These are the activations of a small neural network, seen along a few directions. Each row is one input.
Each table varies a few parts of the input and shows all the possible inputs, shuffled.
Descriptions start from the smaller parts, as in this example, which fits no table here: values(2) and (point or line(9) or (line(6) and ring(8))).
Shared parts are said once, and a part with two or three values counts as separate values.
In the rows, 128 means zero.

Other details of the inputs vary at random and push rows far along three fixed directions, the same in every table; ignore that.

Table:
row 1: [143  68 106  93 131 106 159 124 121 120 192  85 193]
row 2: [134  98 134 130 174 111 114 154 192 181 112 187 102]
row 3: [ 91 135 159 185  77 119  85 133 103 100  28 131 140]
row 4: [ 79 146 142 174  87 158 141 163  77 100  50 116 106]
row 5: [164 151 153 165 128  90  91 137 185 123 141 177 100]
row 6: [141 181 183 180 103  99  64 123 165 108  78 193  76]
row 7: [178 165 146 173 175 141  78 132 233 138 110 181  47]
row 8: [146 124 155 155 186 139 180 111 184 144  97 153  82]
row 9: [ 80  80 168 153 155 141 142 139 106 120  57  81 131]
row 10: [156 200 127  84  80 105  96 101 122 104 214 151 136]
row 11: [ 98  78 174  99 226  99 167 104 191 176  52 179  94]
row 12: [190 180 128 113 174 140  77  82 181 140 183 157  90]
row 13: [ 98  71 107 155 117 144 144 138  66 128 112  66 161]
row 14: [126  95 100  98 102 106 141 149 108 113 195  76 205]
row 15: [124  93 133 139 164 137 187 165 158 128 139 112 114]
row 16: [132  75 122 100 185 123 153 146 149 138 187  68 149]
row 17: [123  81 117 142 144 144 192 146 126 125 132 109 122]
row 18: [108 153 160 188 123 155  97 141 140 115  17 140  75]
row 19: [ 89 184  99 106  51 139  57 156  54 128  94 167 126]
row 20: [143 181 121  85 131 149  85  98 123 117 193 116 120]
row 21: [111  84 127 168  85 100 153 138  79 117 112 111 163]
row 22: [141  93 119  82 138 108 171 103 117 128 179  87 198]
row 23: [134 189  47 130  21 151  34 144  41 144 150 185 135]
row 24: [132 113 118  97 103  98 177 116  83 122 185  96 188]
row 25: [158 165 129  72 166 147 132 104 177 126 181 122 100]
row 26: [ 71  60 133 173 137 148 213 130  79 140  22  64 156]
row 27: [150 190 107  73  78 119  81  98 113 101 206 126 162]
row 28: [151  98 113  49 203 112 172 103 159 183 174 158 145]
row 29: [122 155 136 113 139 147 161 123 138 115 140 132 100]
row 30: [126 154  78 167  55 166  95 140  69 117 109 111 126]
Each input here is: ring(5) and (point or line(5)).
Q: Changing only the ring(5) part turns row 1 into row 22. The same change can be made to row 23. Which row results?
A: row 28
Q: Change only the ring(5) part in row 7. List by row number the other rows that result.
A: row 18, row 25, row 26, row 30
Q: Change only the line(5) part in row 9. List by row number the other rows that result.
A: row 3, row 4, row 6, row 18

Table:
row 31: [170 170 123 144 122 118 104 127 175 135 158 162 119]
row 32: [ 95 193  74 143  75 194  96 117  65 130  61 139 121]
row 33: [138  97  93  70 117 130 145 164 115 128 204  91 175]
row 34: [ 71  47 178 161 135 117 161 133 102 123  16  92 159]
row 35: [133 122 126  70 121 104 162 101 107 113 202  74 198]
row 36: [116 103  99  55 139 106 140 137  87 156 204 104 179]
row 37: [102 143 101 173  62 135  77 139  58 115  98 147 124]
row 38: [166 191 166 123 145 119 135 125 174 127 131 221  54]
row 39: [155 150 123 137 128 114  95 103 153 137 166 176 101]
row 40: [122  90 101  57 130 120 133 139  90 144 206 109 171]
row 41: [140  64 150 156 186 115 166 150 199 129 102 131 108]
row 42: [178 185 126 162 168 201 106 117 147 112 168  95  54]
row 43: [ 59  47 156 183 137 100 186 127  81 158  34 105 165]
row 44: [165 166 146 131 118 113  98  88 168 104 155 153 115]
row 45: [122  77 187 119 206  92 154 109 187 143  79 121 134]
row 46: [127 205 159 116 165 163  98 141 204 109 131 151  29]
row 47: [143 108  89  98 107 122 173 146 122 117 213  88 173]
row 48: [133  69 183 138 193 104 158 112 193 113  89 126 115]
row 49: [114 165  75 151  45 160  97 124  50 135  64 133 129]
row 50: [111 167 103 172  61 133  77 162  84 132  80 140 138]
Q: What is each input in this table made of?
A: point or line(4) or (values(3) and ring(5))
Q: What sort of input is row 44?
A: values(3) and ring(5)
Q: Change only the values(3) part in row 43. List by row number the other rows that result.
A: row 31, row 35

Table:
row 51: [173 145 127  98 180 134 117 111 193 144 171 159  92]
row 52: [134  68 151  85 216 111 190 118 183 156 144 124 127]
row 53: [144 126 103  98 131 138 134 136 125 124 190  98 142]
row 54: [101 141 135 170  93 154 129 128  84  97  87  82 131]
row 55: [128 179 143 191 108 148  92 141 146 121  60 180  62]
row 56: [122 157 116 186  87 150  87 136 102 120  86 136 110]
row 57: [149 182  70 104  69 154  89 137  80 111 210 109 147]
row 58: [114  75 148 121 185 119 177 122 153 152  96 126 124]
row 59: [104 126 131 176  70 117 134 151  87 107  95 119 145]
row 60: [124  77 134 125 142 106 164 128 127 132 136 104 163]
row 61: [100 195 135 177  48 140  71 116  70  98  60 139 123]
row 62: [109 161 119 165  89 149  83 137  97 127  73 147 108]
row 63: [100 124 135 141  78 122 139 125  69  95 118  76 173]
row 64: [ 89  71 124 122 124 116 180 135  86 137 101  93 174]
row 65: [143 159 128 137 117 121  89 114 142 135 119 173 111]
row 66: [109  65 149 175 169 131 174 132 144 140  64 106 122]
row 67: [156 164 125  96 145 126  94 117 161 139 165 168 102]
row 68: [111 131 102  96  85 121 120 137  77 123 155 112 170]
row 69: [138 195 134 110 110 143  93 105 123 106 144 138 107]
row 70: [165 206  94 132  55 127  44 120 105 111 181 162 131]
row 71: [ 85  79 128 142 136 137 170 143  96 139  74  94 145]
row 72: [174 154 121 105 128 110  91 116 161 126 196 153 130]
row 73: [147 103 133  80 172 106 152 117 166 144 174 133 140]
row 74: [112  77 175 186 152 100 135 125 159 135  45 143 121]
row 75: [156 174 136 150 142 141  72 119 173 138 106 183  71]
row 76: [106  99  94  86 119 140 170 144  76 132 162  75 173]
row 77: [155 118 152 154 156 108 116 110 180 135 115 161 109]
row 78: [141 104 163 124 203 115 142 115 200 155 105 164  91]
row 79: [114  97 156 190 154 135 130 135 153 133  51 131  98]
row 80: [136 171 122 198  95 151  71 128 123 123  77 158  89]
row 81: [170 198  91 107  87 152  96 145 127 101 225 131 111]
row 82: [100 102 111  88 101 117 185 154  80 117 166  87 176]
row 83: [135 109 102  78 107 110 142 134  98 119 209  89 187]
row 84: [136 118 132  78 161 121 174 139 154 129 180 126 123]
row 85: [176 147 161  73 215 133 141  96 223 125 187 134  87]
row 86: [137 118 134 105 149 110 130 119 152 140 143 144 133]
row 87: [ 78  78 159 165 148 123 155 137 117 144  27 127 123]
row 88: [153 135 107  82 154 138 134 124 147 138 187 125 125]
row 89: [119 119 139 134 150 127 135 123 138 145  96 146 114]
row 90: [ 77  77 101  92  91 117 178 148  43 127 139  65 207]
Q: Changing only one part turns row 54 into row 69. The same change can be made to row 66. Which row results?
A: row 58
Q: Changing only one part turns row 77 into row 51. The same change can be made to row 83. Which row results?
A: row 75
Q: What is each input in this table made of?
A: line(5) and (values(2) or line(6))
Q: Which other rows agree with row 64 in the line(5) part? List them by row number.
A: row 61, row 65, row 68, row 73, row 82, row 86, row 90
